Each row has a name. Each question is about the rows just above it.

[168 149  99 206 102] -> D
[162 182 154 183 140] -> A
[162 135 134 183 139] -> W
[161 135 134 146 128] -> X
[153 129 152 126 132] -> C
Move every entry of [135 134 146] by -1 step of 1.
[134 133 145]
After [161 135 134], its row goes on with
[146 128]
The rest of the row after [182 154]:
[183 140]

[ 98 107 121  99 130]  M
[167 160 145 131 125]  L
[151 154 142 152 126]  U
[179 139 102 108 161]  K
[179 139 102 100 130]  E
[ 97 141 191 159  69]  H
After [ 98 107], its row goes on with
[121  99 130]
Shift each entry of [191] by +1 times 1:
[192]
Shift each entry of [102] by +1 times 1:
[103]
Go on from [151 154] to the end of its row.
[142 152 126]
Shift each entry of [102] by +1 times 1:
[103]
Go on from [107 121] to the end of its row.
[ 99 130]
After [167 160], its row goes on with
[145 131 125]

[127 129 132 147 171 178 186 188 188] = Mulip
[128 128 128 128 128 130 140 159 177] = guged
[128 129 133 151 169 183 184 194 183] = sabub
The rest of the row after [129 133 151 169 183]:
[184 194 183]
Move every entry of [186 188] by +1 step of 1.
[187 189]

[124 136 109 119 123 133 135 150 127 127 126 125 126] = Puv
[124 146 111 109 129 121 122 126 126 119 129 126 131] = tesin
[120 125 118 125 107 108 135 141 119 140 132 111 145] = Vasa
[102 159  50 101 159 176 156  98 130 140 133 133 107] = duva
[102 129  50 101 159 176 156  98 130 140 133 133 107] = tipak
[121 138 131 104 123 135 133 142 135 122 127 122 122] = pom
Move every entry of [159] by +1 step of 1.
[160]
After [133 135 150 127], its row goes on with
[127 126 125 126]
[176] with +1 step of 1 on every entry:
[177]
Move every entry of [125 107 108 135] by +1 step of 1.
[126 108 109 136]
Shift each entry of [109 129 121 122] by -1 times 1:
[108 128 120 121]

[166 111 138  88 135 105 132] = Gad
[161 122 138  88 135 105 132] = zaso
[166 111 138  89 135 149  80] = nimo
After [161 122 138], its row goes on with
[ 88 135 105 132]
The rest of the row after [166 111 138  89]:
[135 149  80]
Go on from [166 111 138  88] to the end of its row.
[135 105 132]
The rest of the row after [111 138  88 135 105]:
[132]

[127 133 127 127 136 131 139 141 122 124 126 130 115 130 121] -> kiv
[127 133 127 142 122 138 125 131 126 124 126 130 122 130 121] -> mosod
[155 165 146 137 119 139 125 131 202  82 128 109 129 132 118] -> nonez
[120 129 107 131 122 131 153  97 101 153 129 141 131 117 131] -> feve
[164 163 150 142 122 137 125 131 122 123 126 116 128 131 113] -> kud
[108 133 102 131 140 118 145  93  86 154 126 145 139 130 162] -> Tobu
[159 167 138 143 122 137 132 131 200  82 133 110 129 130 121] -> nif
[113 133 127 111 120 131 133 137 131 124 123 130 131 123 120] -> les
Move every entry of [200] by -1 step of 1.
[199]
Move every entry of [133] by -1 step of 1.
[132]
The rest of the row after [142 122 137 125 131]:
[122 123 126 116 128 131 113]
[126] with +1 step of 1 on every entry:
[127]
Shift each entry of [139 125 131 202] by -1 times 1:
[138 124 130 201]
The rest of the row after [122 124 126]:
[130 115 130 121]
Shift each entry of [126 124] by -1 times 1:
[125 123]

[ 95  71 190 120 173  77 187 186]  Mek
[ 99  69 191 120  89 130 135  91]  Buzif
[ 77 138 191 120  89 129 135 116]  kufed
Move every entry of [190] by -1 step of 1.
[189]
Move every entry of [ 69 191] by -1 step of 1.
[ 68 190]
Go on from [190 120 173  77 187] to the end of its row.
[186]
Go on from [130 135] to the end of its row.
[91]
After [191 120  89 130 135], its row goes on with
[91]
[ 69 191] with +1 step of 1 on every entry:
[ 70 192]
Go on from [ 77 187] to the end of its row.
[186]

[155 159 147 158] -> Rir
[140 117 114 124] -> Pefuv
[79 80 90 90] -> bakuv
[158 140 133 184] -> lefas
[155 160 147 158] -> Ges
[88 84 95 91] -> marog
Move every entry of [140] by -1 step of 1.
[139]
After [80 90], its row goes on with
[90]
Shift each entry of [158 140] by -1 times 1:
[157 139]
The rest of the row after [117 114]:
[124]
The rest of the row after [159 147]:
[158]
Shift each entry of [114] by +1 times 1:
[115]

